These are the activations of a small neural network, seen along a few directions. Each row is one input.
Each table varies a few parts of the input and shows all the possible inputs, shuffled.
Descriptions start from the smaller parts, as in this example, which fits no table here: one of 3 separate values, together with either a single point or one of 11 places around a ring or (one of 6 places along a line, together with one of 8 places around a ring).
Shared parts are said once, and a part with two or three values counts as separate values.

Other details of the inputs shift rows strongly along two fixed directions, in all tables alike. That doesn't count.
These rows show it; all are for the same input, with only those details redrawn:
8 -36 49 -25 -40 -1 22 -6 9 27 4 -16
17 -2 39 -31 38 45 22 -12 18 43 -35 -5
13 56 -47 34 59 24 8 8 18 -6 -34 6
12 47 -41 32 43 17 9 9 16 -6 -26 4
0 5 -30 39 -53 -42 10 17 5 -26 21 -9
6 -37 41 -17 -53 -13 21 -2 7 19 11 -16
19 6 34 -30 54 54 22 -12 20 45 -43 -3

Rows:
x1: -7 -44 47 -40 -44 -1 17 -22 8 19 17 8
x2: -7 18 -47 28 -18 -22 1 -3 7 -34 12 19
x3: -11 12 -22 36 -40 -39 -9 32 -17 -26 36 -22
x4: -2 -17 40 -41 40 38 -20 -11 -11 28 -23 -7
x5: 3 5 -26 43 -54 -46 -15 21 -22 -40 24 -28
x6: -7 -20 -42 21 -52 -50 -18 2 -16 -51 29 15
x7: 9 -29 21 -35 -29 0 12 -25 6 3 -7 6
x8: -3 -30 50 -23 -34 -5 3 10 -15 20 20 -28
x9: -11 38 -43 26 49 10 -32 14 -9 -22 -11 4
x10: -2 -44 34 -34 -51 -9 16 -23 6 8 12 4
x11: -26 -21 38 -23 3 -9 -14 3 -13 18 25 -6
x12: 0 -49 39 -30 -45 -13 -24 -9 -25 4 5 -18
x13: -2 65 -41 35 73 19 9 15 12 18 -12 21
x14: -14 30 -35 22 35 2 -31 16 -10 -20 -2 2
x15: -1 15 -37 47 -39 -41 -13 25 -20 -39 22 -25
x16: 6 57 -46 38 59 20 -12 18 -9 -17 -22 -12
x17: 2 -49 41 -44 -51 -6 17 -27 5 12 6 3
x18: -7 22 -43 19 38 4 -16 0 0 -29 2 30
x19: -4 9 -28 39 -52 -41 9 21 7 -20 27 -4
x20: -5 43 -48 25 35 11 2 -5 17 -17 -7 28
x21: 16 48 -44 33 43 15 8 7 18 -9 -30 3
x22: 26 -3 38 -33 34 42 20 -16 19 36 -41 -8
x23: -1 19 34 -31 73 42 7 5 -6 51 -9 -11
x24: 11 56 -45 33 58 24 8 10 18 -3 -30 8
x25: -19 -20 38 -19 -16 -6 16 -19 7 24 24 24
x26: 6 -9 30 -37 51 45 -22 -15 -12 26 -38 -6
x27: 12 47 -41 32 43 17 9 9 16 -6 -26 4
x28: -7 -34 21 -27 -8 1 -7 -14 -4 0 13 17
x29: -3 -14 -50 23 -50 -52 -21 2 -18 -56 22 16
x30: -12 -18 -36 22 -49 -48 -17 4 -12 -47 37 17
x31: 2 -15 37 -17 -9 7 0 7 -14 18 4 -26
x32: -17 -10 -33 33 -57 -53 -34 18 -26 -45 32 -13
x33: 12 12 35 -27 56 54 22 -6 20 52 -34 4
x34: 5 -26 26 -46 39 36 -6 -25 -3 17 -22 19
x35: -23 -50 53 -31 -25 -18 0 -15 -5 14 38 19
Question: The inputs of x11 and x23 match in every part but one. If x14 is changed in the same way as x11 into x23, which row does it become?
Answer: x3
Question: What do these inputs look like to the network?
Answer: one of 5 places around a ring, together with either a single point or one of 6 places along a line
Question: A walk changes only the place on the ring of 5. It starts at x26 and steps to x6. List the rest of the walk in order.
Answer: x17, x21, x15
Question: List by row number the other rows that have the place on the ring of 5 in common with x1.
Answer: x2, x7, x10, x17, x20, x25
Question: Which other rows does x19 become when the place on the line of 6 takes its other values? List them by row number.
Answer: x21, x22, x24, x27, x33

Rows:
x36: -28 -33 44 -45 -11 3 -20 -19 -18 16 9 6
x37: 9 6 -30 -10 23 11 -4 -15 -2 -13 -25 23
x38: 5 18 -9 7 4 -11 18 -4 5 1 11 2
x39: 8 -54 28 -42 -32 -4 -4 -22 3 11 -2 13
x40: -17 17 -2 -8 59 30 -34 -11 -1 0 -12 24
x41: -4 12 -10 14 13 11 9 10 22 -1 -5 3
x42: 5 21 -15 11 21 11 -4 8 10 7 -24 -3
x43: -2 -29 36 -21 -8 -6 18 -7 12 35 6 4
x44: 3 -27 37 -18 -20 6 -5 -4 3 27 -13 -23
x45: 13 -7 -20 0 21 11 -8 -13 10 -17 -18 28
x46: -2 15 -25 27 -48 -29 11 8 -5 -18 34 -4
x47: 9 26 -13 12 19 18 -5 -4 -3 1 -23 -22
x48: 4 -4 -26 14 -15 -29 -7 19 -29 -27 28 -15
x49: -18 9 -55 52 -62 -56 0 27 10 -41 36 -6
x50: -2 -14 32 -29 -17 9 19 -4 11 24 0 -11
x51: 1 12 -6 19 29 -2 15 3 16 8 -2 17
x52: 3 22 -10 11 15 11 -5 4 -2 4 -27 -17
x53: -4 11 -20 35 -41 -26 11 13 0 -23 30 1
x54: 5 -36 50 -20 -37 -3 7 1 6 21 0 -13
x55: 10 -12 36 -26 -23 9 11 -9 1 20 -7 -21
x56: 8 -6 -4 -4 20 -5 -15 16 -14 3 5 -2
x57: -3 8 -12 14 -2 1 7 7 8 12 5 6
x58: -26 5 -3 -12 24 12 -24 -15 -15 -10 3 8
x59: -4 4 -19 38 -42 -50 14 9 0 -28 37 4
x60: 4 -17 38 -28 -29 0 10 -1 -1 23 -8 -16
x61: -24 -38 46 -44 -13 2 -27 -20 -8 20 14 8
x62: 11 -9 -15 -4 10 9 1 -17 1 -24 -14 20
x63: -3 21 -30 21 -32 -20 9 8 8 -24 22 -12
x64: 8 19 -1 12 4 7 4 5 5 -7 -14 -7
x65: 8 48 -18 2 83 33 17 -5 13 24 -34 19
x66: 10 -8 -22 -11 0 4 1 -21 -3 -22 -10 14
x67: -1 8 -7 21 -1 1 10 9 8 5 7 11
x68: -1 23 -11 7 4 5 13 6 1 12 0 6
x69: 13 31 -5 12 68 46 -10 -1 11 17 -49 -6
x70: 6 10 0 18 0 6 -5 2 -1 -6 -14 -20
x71: 4 -1 -26 27 -5 -25 -8 26 -24 -36 26 -8
x72: 18 19 -9 1 77 31 -14 15 -8 6 -19 8
x73: 4 -46 47 -44 -18 -8 2 6 -27 22 14 -15
x74: -24 -40 51 -38 -10 9 -17 -21 -14 7 15 3
x75: -6 15 -24 30 -29 -21 10 13 11 -30 20 -6
Question: The inputs of x50 and x75 match in every part but one. If x36 is changed in the same way as x50 into x75, which row does it become?
Answer: x74
Question: What do these inputs look like to the network?
Answer: one of 5 places around a ring, together with either one of 3 separate values or one of 5 places along a line
Question: Which other rows does x45 become when the choice among 3 separate values takes its other values? List them by row number.
Answer: x40, x72
Question: Which other rows does x69 become when the place on the ring of 5 takes its other values? List them by row number.
Answer: x44, x47, x52, x70
Question: Which other rows does x43 become when the place on the line of 5 takes its other values? List them by row number.
Answer: x42, x44, x49, x57
Question: A walk changes only the place on the line of 5. It starts at x69 and steps to x54. List the rest of the walk in order.
Answer: x41, x67, x51

Rows:
x76: 1 10 -12 12 -15 3 -13 -15 9 -12 -18 7
x77: -17 7 -12 2 2 2 -15 -15 9 -18 7 14
x78: -6 -2 34 -20 11 22 22 -17 20 37 -13 2
x79: -11 17 -14 5 12 -4 -6 -9 1 -5 7 25
x80: 13 -12 -13 -9 4 -12 5 -9 -1 -1 -1 16
x81: -6 -20 22 -18 -40 2 13 -10 1 14 19 9
x82: 0 10 -11 12 1 1 -10 19 -5 5 4 -8
x83: 17 -12 17 -22 15 21 21 -6 15 23 -21 2
x84: 15 0 -24 3 -4 4 11 6 2 -9 -1 11
x85: -11 -22 34 -31 19 22 -11 1 -2 25 -6 -7
x86: 7 26 -19 -1 18 19 2 4 -15 -5 -5 -6
x87: -20 -38 36 -24 -48 -22 -4 -13 3 8 23 13
x88: 1 -1 -22 -1 9 2 -7 -4 9 -27 -4 10
x89: -12 -61 46 -18 -64 -26 -7 -7 -12 -13 40 -12
x90: 3 24 -7 11 -3 -5 11 5 1 -3 -5 -21
x91: -6 16 -15 10 -8 4 9 -3 8 0 5 13
x92: 6 16 -6 20 16 2 7 10 2 -7 4 -3
x93: 4 -34 38 -42 -15 -8 4 -19 -20 21 5 -7
x94: 11 5 -16 16 -4 -7 20 6 16 0 -11 -2
x95: 15 -1 -17 9 -11 0 -6 -5 8 -19 -24 4
x96: -10 5 -9 8 10 -9 -18 12 -16 0 3 3
x97: 12 -1 -9 -3 5 4 16 2 11 2 -9 3
x98: -16 0 -11 9 9 -8 -22 14 -8 0 -3 4
x99: 4 23 -16 3 5 6 3 5 -11 -7 -1 -11
x100: -16 -2 -13 6 9 1 -24 6 -7 -12 1 -5
x101: -21 -36 33 -25 -44 -14 1 -13 5 3 28 5
x102: 4 13 1 24 7 -8 10 10 8 -3 5 -9
x103: 16 18 44 -35 84 67 5 -4 21 63 -52 -11
x104: -1 3 -3 13 15 -7 -7 2 -15 -12 12 11
x105: 13 0 -6 21 -6 4 -14 -6 -4 -18 -19 -4
x106: -1 16 -5 16 3 -9 -6 19 8 8 0 -15
x107: 15 -22 12 -20 -14 8 18 -2 7 11 -4 3
x108: -8 -5 -3 14 2 -14 -11 7 -6 -15 10 11
x109: -9 18 -9 21 -8 -3 18 -4 18 6 -2 4
x110: -9 7 -12 -1 7 -8 -13 1 -11 -13 -1 1
x111: -2 -1 -16 8 12 -16 -14 5 -15 5 0 4
x112: -9 -1 5 -17 9 7 -6 -3 -7 -7 3 -9
x113: 0 8 -14 11 1 5 -11 19 -11 4 7 -5
x114: -8 17 -11 15 -6 -2 12 -3 14 3 2 9
x115: 3 21 -10 6 -2 -4 6 5 -4 -6 -1 -15
x116: 6 -2 -10 13 16 -15 -3 -5 -13 -6 9 12
x117: -5 8 -9 -2 0 -13 -8 -1 -21 -14 9 -1
x118: -10 17 -12 11 -4 -1 11 -4 12 1 4 9
x119: 6 -7 40 -32 29 32 0 2 4 43 -16 -13
x120: 9 3 -17 13 -7 -12 17 6 15 -4 -5 -1
x121: -13 -48 42 -39 -49 -12 -8 -15 -15 -3 22 -21
x122: 7 -1 -19 -2 5 -7 0 0 -1 -14 1 17
x123: 8 7 -15 9 -9 1 -14 -12 -10 -16 -23 -14
x124: 1 20 -11 2 0 -3 5 5 -7 -8 2 -15
x125: 2 -4 -12 17 -16 -4 -23 3 -8 -9 -16 -10
x126: 1 -4 -19 -2 6 -2 0 3 9 -20 1 10
x127: -5 4 -17 5 -3 -20 -1 -14 -1 -2 12 23
x128: -11 -53 46 -19 -48 -20 0 0 -8 -3 37 -8
x129: 6 14 2 27 4 -6 13 10 9 -2 1 -10
x130: 6 10 -1 22 5 -4 8 10 4 -4 5 -4
x131: 2 -4 -19 -1 4 -8 -4 2 7 -16 -5 17
x132: 8 6 -7 17 4 8 3 10 -10 -9 12 4
x133: 8 -1 11 7 3 9 7 6 -4 2 7 -2
x134: 13 14 46 -46 64 56 17 -17 9 47 -42 -17
x135: 0 13 -8 14 2 -5 -8 19 3 7 1 -11
Question: The inputs of x131 and x110 match in every part but one. If x80 is changed in the same way as x131 into x110, which row does it become?
Answer: x93
Question: The inputs of x128 and x85 match in every part but one. If x105 is changed in the same way as x128 into x85, which row does it become?
Answer: x125
Question: What do these inputs look like to the network?
Answer: one of 5 separate values, together with either a single point or one of 5 places along a line or one of 6 places along a line
Question: List by row number the other rows that have the choice among 5 separate values in common with x77.
Answer: x76, x78, x79, x81, x87, x91, x101, x109, x114, x118, x127
Question: Which other rows does x133 become when the choice among 5 separate values takes its other values? List them by row number.
Answer: x82, x91, x99, x107

Rows:
x136: 12 -47 10 6 -84 -46 20 7 7 -4 31 -3
x137: 4 -36 6 4 -94 -51 14 -3 5 -19 27 -11
x138: -26 -63 66 -29 -92 -39 -4 -7 -4 14 44 -18
x139: 8 32 -6 6 67 44 -6 2 15 18 -47 -3
x140: -8 -57 95 -62 -9 23 7 -17 6 60 3 -4
x141: 2 -5 -19 -26 92 47 -40 -27 -14 -29 -28 43
x142: 5 33 -63 40 -37 -29 0 2 4 -50 2 5
x143: 7 35 -5 5 65 44 -8 -1 15 16 -48 -6
x144: -13 -2 -40 8 41 -8 -62 -9 -36 -37 -9 28
x145: -12 -52 91 -62 -11 25 4 -21 5 56 0 -8
x146: 9 22 -58 44 -23 -32 7 9 12 -35 4 6
x147: -2 24 -32 36 -2 -28 3 25 -6 -17 29 5
x148: 14 29 -5 9 69 42 -2 11 16 23 -44 4
x149: -15 -35 15 -11 -75 -37 11 -12 -1 -13 35 7
x150: -7 -58 97 -61 -12 21 8 -13 6 63 5 -2
x151: -14 28 -49 26 -22 -22 -1 -5 1 -43 12 20
x152: 13 17 -58 48 -21 -32 9 14 12 -32 7 10
x153: -13 22 -46 30 -14 -27 3 -1 7 -34 14 20
x154: 3 42 -8 -8 75 44 1 -5 -1 16 -22 2
x155: 21 34 -18 -7 58 45 11 -18 20 9 -49 11
x156: -14 -46 90 -69 -13 35 -3 -29 1 51 -6 -13
x157: -23 27 -36 35 -10 -20 -20 8 0 -25 14 2
x158: -7 -45 19 -7 -64 -36 18 -1 3 4 40 14
x159: -2 22 -46 55 -15 -30 -11 28 4 -28 5 -5
x160: 20 38 -6 1 71 42 9 4 2 15 -40 -13
x161: 6 35 -8 3 63 48 -10 -3 12 16 -48 -6
x162: 4 29 -50 47 -23 -31 -1 24 -13 -37 14 -20
x163: 1 44 -10 -11 72 49 -2 -7 -5 13 -24 0
x164: -10 -26 21 -3 -55 -37 8 8 -14 -1 44 -13
x165: -10 28 -35 33 -10 -29 -3 15 -9 -26 27 -5
x166: 14 25 -44 52 -14 -35 7 36 -7 -28 16 -9
x167: 2 33 -55 46 -29 -28 -5 22 -18 -42 14 -22
x168: -9 -43 17 -7 -63 -37 17 -4 3 -1 38 12
x169: 24 -18 50 -32 25 29 22 3 -1 41 -18 -17
x170: 9 37 -5 -2 81 38 8 4 3 22 -19 10
x171: 2 -54 93 -66 -26 37 1 -24 1 53 -21 -28
x172: -1 5 -24 -37 94 38 -45 -5 -30 -11 -28 22
x173: 5 -29 14 10 -71 -45 12 18 -14 -10 33 -29
x174: -1 -25 42 -44 14 27 20 -25 12 33 -10 15
Question: What do these inputs look like to the network?
Answer: one of 3 separate values, together with either a single point or (one of 2 separate values, together with one of 6 places along a line)
Question: Which other rows does x140 become when the choice among 3 separate values takes its other values? List them by row number.
Answer: x168, x170
Question: Which other rows does x138 become when the choice among 3 separate values takes its other values? List them by row number.
Answer: x153, x165
